A small network was shown many inputs. Here are its activations along a few directions, one row for each input.
In each table, some parts of the input vary, and every possible input appears once, in random order.
A made-up example of a description, with smaller parts first: one of 2 separate values, together with either a single point or one of 11 places around a ring or (one of 4 places along a line, together with one of 8 places around a ring).
Shared parts are said once, and a part with two or three values counts as separate values.
In the rows, 128 means zero.

Other details of the inputs vary at random and push rows far along two fixed directions, the same in every table; ignore that.
To show where, the next rows are all for the same input, with only those details redrawn:
[125 127 131 122 126 125 133 122 130 129 129 140]
[125 127 131 123 126 125 134 122 130 129 129 139]
[140 151 114 144  94 126 132 136 132 133 126 112]
[140 150 114 144  94 126 131 136 132 133 126 112]
[119 155  72 116 141 154   6  89 168 102 170 141]

A family of inputs:
row 1: [129 119 134 130 143 129 126 134 124 128 124 127]
row 2: [123 123 128 119 131 130 133 124 126 127 133 130]
row 3: [126 120 135 129 139 126 126 129 127 127 125 129]
row 4: [124 122 129 120 132 131 135 126 124 127 131 128]
row 5: [125 126 131 122 128 127 131 122 128 128 129 139]
row 6: [126 121 133 124 139 129 128 129 125 127 129 124]
row 7: [126 122 137 130 136 124 129 128 127 127 126 129]
row 8: [128 120 127 120 140 137 134 133 120 129 129 125]
row 9: [124 124 136 129 133 122 128 126 129 127 127 131]
row 10: [127 125 130 122 131 129 132 125 127 128 126 136]
row 11: [127 125 130 122 131 128 132 123 128 128 127 137]
row 12: [124 122 133 124 136 128 129 128 125 128 130 125]
row 13: [127 120 127 120 139 135 133 131 121 128 130 126]
row 14: [121 124 135 123 132 124 130 125 127 127 132 128]
row 15: [143 142 118 150 112 129 123 144 127 131 122 102]
row 16: [125 126 134 129 130 123 130 124 130 128 125 139]
row 17: [125 121 128 119 135 133 133 128 123 128 130 127]
row 18: [122 125 138 128 130 119 128 124 131 127 129 133]
row 19: [131 120 131 130 141 131 127 132 124 128 120 134]
row 20: [125 127 131 122 126 125 133 122 130 129 129 140]
row 21: [120 125 136 123 131 123 131 124 129 127 133 129]
row 22: [134 148 120 144  97 122 131 137 131 132 131 104]
row 23: [124 126 135 129 128 121 131 123 131 129 126 140]
row 24: [136 149 121 150  98 118 127 136 135 132 128 108]
row 25: [127 120 133 124 141 132 129 133 122 128 128 123]
row 26: [128 120 136 129 140 127 127 130 126 127 124 128]
row 27: [127 125 133 129 133 125 129 126 129 128 123 136]
row 28: [128 123 133 130 136 127 129 127 128 127 122 135]
row 29: [120 126 131 119 125 125 135 122 129 128 135 133]
row 30: [131 121 128 124 139 135 130 131 123 128 123 132]
row 31: [121 125 130 119 127 127 134 122 127 128 135 132]
row 32: [128 123 130 123 134 131 132 126 126 127 125 135]
row 33: [123 123 134 125 134 127 130 127 126 127 131 125]
row 34: [131 122 131 130 139 130 127 130 126 128 120 134]
row 35: [132 120 128 123 140 136 132 134 122 129 122 131]
row 36: [129 122 128 123 136 133 130 128 125 128 124 133]
row 37: [123 124 136 128 133 121 127 124 131 127 128 132]
row 38: [142 149 116 151 100 124 130 139 132 132 120 110]
row 39: [129 122 132 129 138 129 128 129 126 128 121 135]
row 40: [122 124 130 119 129 128 136 124 126 128 133 131]
row 41: [127 121 128 120 136 134 133 129 122 128 130 126]
row 42: [118 126 137 123 127 120 131 122 132 128 135 132]
row 43: [147 144 113 151 112 134 122 146 127 132 118 106]
row 44: [147 147 109 145 105 134 128 143 126 132 121 104]
row 45: [126 120 134 124 140 130 131 132 121 128 128 125]
Question: Describe the family of inputs behind these rows.
Answer: one of 5 places around a ring, together with one of 9 places along a line
Question: The inputs of row 8 and row 4 match in every part but the place on the line of 9. If row 43 is changed in the same way as row 8 into row 4, which row does it become?
Answer: row 28
Question: A walk changes only the place on the line of 9. It starts at row 24 and steps to row 18. List the rest of the walk in order.
Answer: row 37, row 9, row 7, row 3, row 26, row 15, row 1
Question: Change only the place on the ring of 5 in row 16. List by row number the other rows that result.
Answer: row 5, row 18, row 22, row 31

A family of inputs:
row 46: [149 139 118 144 104 132 159 157 114 139 116  92]
row 47: [136 106 163 137 140 117 190 150 103 142  96 132]
row 48: [149 160  85 147  96 148 107 142 128 125 133  78]
row 49: [106 124 112  92 157 140  72  90 148 113 161 163]
row 50: [133  91 177 125 137 115 230 159  91 148  95 130]
row 51: [ 96  95 150  84 173 130 118  95 133 120 146 185]
row 52: [149 136 123 154 105 127 159 160 113 139 108 100]
row 53: [129 152  99 122 102 137 101 117 139 122 150 117]
row 54: [143 162 104 160 100 132  95 148 135 127 133  74]
row 55: [100  91 164  94 164 118 150 106 125 127 127 181]
row 56: [103 131 118 116 143 125  61  94 154 110 164 138]
row 57: [118 119 140 121 144 119 114 108 142 122 125 161]
row 58: [148 132 129 150 124 127 127 145 124 132 109 117]
row 59: [133 154 110 146 103 124 110 123 142 127 128 124]
Question: The inputs of row 55 and row 52 match in every part but one. If row 51 is changed in the same way as row 55 into row 52, which row does it become?
Answer: row 50
Question: Describe the family of inputs behind these rows.
Answer: one of 2 separate values, together with either a single point or one of 6 places along a line

A family of inputs:
row 60: [138 155  82 138  97 142 115 125 134 122 135 102]
row 61: [110 100 142 107 137 128 182 131 106 135 130 152]
row 62: [138 140 106 128 104 137 148 124 121 121 124 111]
row 63: [153 177  78 147 107 146  38 109 163 109 133 125]
row 64: [126 156  81 106 130 157  30 100 155 108 169 121]
row 65: [ 91  62 194  67 223 117 118  75 133 113 130 216]
row 66: [141 139 128 168  95 111 169 150 125 137 103 122]
row 67: [112 119 131  99 145 131 114 107 134 118 150 127]
row 68: [134 107 169 103 119 116 203 136 103 139 112 126]
row 69: [118 152  85 142 140 138  25  96 165 102 150 128]
row 70: [138 129 163 147 107 103 173 157 116 151 111 131]
row 71: [159 145 126 137  76 129 198 152 108 144 101  98]
row 72: [122 122 155 142 126 104 144 135 130 135 122 127]
row 73: [157 160 107 153  57 130 181 174 110 156 120  88]
row 74: [151 159 105 174  82 121 135 140 135 132 103 106]
row 75: [ 99  87 178 122 163 104 173 125 115 134 116 170]
row 76: [125 139  92 107 129 153  86 118 140 124 152 139]
row 77: [135 167  87 157  74 136 117 147 129 135 147  76]
row 78: [134 141 138 173  95 106 172 155 124 140 106 105]
row 79: [119  88 178 123 153 107 200 119 110 130  88 170]
row 80: [ 92  62 195  61 192 116 180  96 111 118 131 173]
row 81: [141 169  82 169  92 131  79 132 149 126 136 112]
row 82: [151 148 147 154  94 106 159 149 126 142 104 112]
row 83: [115 120 143 118 155 119  85  97 146 111 132 143]
row 84: [103 118 117  80 164 149  63 101 141 120 176 159]
row 85: [126 123 147 130 137 115 120 127 138 135 128 147]
row 86: [ 94 116 118  83 169 144  60  97 142 111 178 150]
row 87: [112 118 129 122 125 126 159 130 117 130 139 120]
row 88: [151 163 107 164  86 127 111 152 137 140 123 119]
row 89: [ 92  81 163  84 176 125 165 101 114 120 134 160]
row 90: [130 143  94 102 133 155  85 110 140 118 145 138]
row 91: [108 136 113 121 154 130  32 105 161 110 163 147]
row 92: [124 122 146 145 128 110 144 119 126 126 108 127]
row 93: [181 131  85 166 149 182 113 198  90 131 100  34]
row 94: [133 120 134 135  99 120 215 152 104 145 114 119]
row 95: [144 156 120 154  63 117 172 164 118 145 130  66]
row 96: [152 161 134 175  72 102 157 153 129 144 105  79]
row 97: [159  72 163 145 218 147 154 185  80 137  72 112]
row 98: [124 137 104 124 149 141  52 109 156 120 143 163]
row 99: [116  88 185  93 140 112 216 140 100 147 122 150]
row 100: [143 172  72 143 121 148  20 108 167 111 143 131]
row 101: [ 82  77 151  67 203 138 114  74 128 104 148 177]
Question: Describe the family of inputs behind these rows.
Answer: one of 2 separate values, together with either a single point or (one of 4 places along a line, together with one of 5 places around a ring)
Question: The inputs of row 87 and row 78 match in every part but the choice among 2 separate values. If row 77 is changed in the same way as row 87 into row 78, which row does it become?
Answer: row 75
Question: The inputs of row 67 and row 96 match in every part but the choice among 2 separate values. If row 71 is changed in the same way as row 67 into row 96, which row does it become?
Answer: row 63
Question: Change only the place on the line of 4 in row 91. List by row number the other rows that result.
Answer: row 72, row 83, row 96

A family of inputs:
row 102: [125 119 132 116 139 134 142 132 119 133 129 135]
row 103: [123 150  90 126 131 143  54 111 153 111 157 123]
row 104: [127 150  88 128 131 151  54 114 146 117 154 118]
row 105: [129 145  90 129 137 147  54 119 144 112 149 115]
row 106: [126 119 141 118 138 126 141 131 120 134 127 131]
row 107: [123 120 131 115 134 131 145 129 125 132 131 136]
row 108: [130 123 144 128 135 122 139 133 128 135 120 138]
row 109: [133 146  97 139 135 145  52 118 146 115 141 129]
row 110: [121 118 140 124 134 120 142 127 130 129 126 134]
row 111: [122 156  93 130 119 133  60 102 155 113 150 134]
row 112: [119 119 139 125 135 122 139 125 128 130 127 134]
row 113: [131 118 141 130 142 126 133 134 125 130 119 136]
row 114: [120 124 142 124 123 114 137 117 132 129 121 153]
row 115: [126 113 134 121 140 133 140 133 116 130 124 127]
row 116: [128 113 138 119 143 129 139 133 118 131 124 128]
row 117: [129 123 142 133 132 122 135 132 126 134 118 141]
row 118: [124 121 140 117 128 121 141 121 125 131 134 135]
row 119: [117 126 138 118 124 119 142 118 128 127 131 140]
row 120: [129 114 138 125 147 133 137 134 119 125 118 127]
row 121: [122 118 139 118 133 124 141 127 126 130 130 132]
row 122: [125 152  91 127 122 140  55 107 150 111 160 124]
row 123: [125 121 141 133 129 118 137 128 130 131 120 143]
row 124: [118 126 141 118 123 119 144 118 129 127 129 139]
row 125: [132 112 131 121 146 137 140 133 116 127 121 128]
row 126: [126 116 138 123 142 130 135 134 121 127 124 128]
row 127: [123 154  92 122 116 137  63 104 153 115 155 125]
row 128: [130 117 137 133 149 129 136 131 120 127 115 131]
row 129: [123 119 134 115 128 126 145 123 124 130 134 138]
row 130: [130 114 137 128 148 131 135 131 122 126 116 128]
row 131: [119 119 141 121 132 119 139 119 128 129 131 140]
row 132: [172 172 125 192  35 108 212 191 105 161  91  51]
row 133: [128 149  95 130 132 140  52 109 161 114 150 133]
row 134: [122 122 139 129 129 116 141 120 127 129 129 142]
row 135: [119 125 140 121 123 117 144 117 132 128 126 140]
row 136: [124 152  90 135 131 140  51 108 156 113 153 128]
row 137: [116 123 139 120 126 117 142 114 130 128 128 142]
row 138: [120 119 142 122 132 123 145 131 125 128 127 133]
row 139: [130 117 133 126 146 133 135 133 120 125 120 125]
row 140: [125 119 141 125 138 124 139 130 125 132 124 132]
row 141: [133 117 141 128 151 130 130 131 125 128 115 139]
row 142: [120 125 134 114 122 125 148 119 128 129 131 139]
row 143: [126 115 138 126 143 127 137 132 120 130 121 128]
row 144: [132 116 141 134 147 129 131 132 122 126 113 138]
row 145: [125 123 140 131 136 122 139 131 124 134 121 134]
row 146: [126 118 139 131 142 126 136 132 121 130 119 132]
row 147: [120 120 138 119 126 127 143 122 122 129 133 136]
row 148: [124 121 143 128 127 116 134 121 130 129 124 150]
row 149: [122 124 141 123 123 114 140 118 134 130 123 148]
row 150: [124 116 135 116 139 132 143 131 119 131 129 134]
row 151: [173 173 124 190  35 111 208 192 106 158  93  50]
row 152: [120 118 136 120 132 130 143 127 125 130 130 132]
row 153: [174 197  81 185  24 129 151 173 125 146 122  51]
row 154: [131 110 137 120 148 131 141 133 116 128 119 127]
row 155: [123 120 140 124 128 119 140 120 130 129 130 137]
row 156: [121 127 132 113 122 127 149 120 127 129 131 140]
row 157: [130 114 138 128 148 131 138 131 119 127 116 126]
row 158: [126 111 133 117 143 133 141 134 116 129 125 131]
row 159: [131 112 132 123 146 136 139 132 117 128 119 126]
row 160: [128 114 129 117 142 136 141 135 116 130 126 131]
row 161: [121 122 143 121 128 121 141 123 126 127 132 136]
row 162: [187 208  49 195  38 150  97 173 135 135 123  33]
row 163: [121 117 132 116 134 130 142 127 126 128 132 135]
row 164: [124 170  64 127 111 152  23  95 164 106 167 118]
row 165: [123 120 140 122 138 126 139 132 120 130 127 132]
row 166: [127 122 143 127 125 115 141 125 131 131 125 143]
row 167: [127 116 138 127 142 127 135 132 123 128 121 127]
Question: The inputs of row 160 and row 105 match in every part but one. If row 153 is changed in the same way as row 160 into row 105, which row does it become?
Answer: row 122
Question: The inputs of row 139 and row 130 match in every part but one. If row 119 is changed in the same way as row 139 into row 130, which row does it become?
Answer: row 135
Question: Describe the family of inputs behind these rows.
Answer: one of 6 places along a line, together with one of 11 places along a line
Question: Change only the place on the line of 11 in row 150. List by row number the other rows that result.
Answer: row 102, row 104, row 106, row 108, row 117, row 132, row 140, row 145, row 151, row 165

A family of inputs:
row 168: [136 150  85 121 114 153  83 125 137 126 150 137]
row 169: [106 109 143  85 136 123 170  87 128 119 128 175]
row 170: [128 154  96 127 109 142  75 135 142 130 166 116]
row 171: [121 165 103 117  87 130  88 118 150 131 173 121]
row 172: [119 107 168 123 153 104 131 115 140 139 109 208]
row 173: [150 142 103 140 144 154  74 162 127 132 136  94]
row 174: [ 96  99 151  98 149 115 154  93 127 113 131 149]
row 175: [149 173 122 171  24  95 216 145 120 140 107  58]
row 176: [109 132 105 121 157 144  46 111 143 111 166 113]
row 177: [118  88 190 125 158  93 185 108 128 134  80 208]
row 178: [ 99  86 217 129 158  73 176 121 128 138 108 180]
row 179: [112 160 110 124  91 118  92 104 152 119 170 102]
row 180: [196 152 118 191  72 133 213 194  91 149  60  52]
row 181: [108 130 141 128 152 113  54 109 166 127 147 186]
row 182: [150 139  85 140 139 157  89 125 133 113 118 116]
row 183: [119  75 167  99 172 127 206 121  97 131  95 171]
row 184: [123 161 112 141  81 116 115 130 140 127 153  86]
row 185: [130 163 105 167 116 111  35  94 174 104 130 132]
row 186: [113  67 184 115 184 115 204 129  97 125  92 137]
row 187: [172 166 107 174  39 120 218 170 107 147  86  74]
row 188: [124 129  88 106 161 163  54 112 139 120 154 156]
row 189: [122 159  97 119 101 137  73 124 149 129 172 122]
row 190: [170 157 125 180  68 125 186 207 102 165 105  59]
row 191: [129 166  81 111  92 145  75 103 154 122 163 140]
row 192: [110 117 121 102 171 148  70 124 134 126 161 151]
row 193: [ 99  66 192 102 198 118 179 137 101 133 118 142]
row 194: [129 139  99 142 129 138  94 115 132 109 129  97]
row 195: [111  84 174  91 142 114 230 111 105 134 101 178]
row 196: [100 103 131 104 166 128 111  90 133 102 140 145]
row 197: [163 143  90 142 138 163  81 154 122 129 122 107]
row 198: [123  66 183 115 196 123 185 133  93 121  86 131]
row 199: [151 143 121 161 122 138 112 166 117 129 119  60]
row 200: [150 161 132 177  44 102 203 179 109 152 117  48]
row 201: [127  92 143 103 178 144 141 135 110 135 121 165]
row 202: [114 137  89  93 137 153  61  95 151 119 166 166]
Question: The inputs of row 187 and row 200 match in every part but one. If row 182 is changed in the same way as row 187 into row 200, which row does it become?
Answer: row 193
Question: Describe the family of inputs behind these rows.
Answer: one of 5 places around a ring, together with either a single point or one of 6 places along a line
Question: A walk changes only the place on the ring of 5. It starts at row 199 and steps to row 198. List the rest of the walk in order.
Answer: row 180, row 197, row 173
Question: Change only the place on the ring of 5 in row 171. List by row number the other rows that result.
Answer: row 169, row 175, row 179, row 191
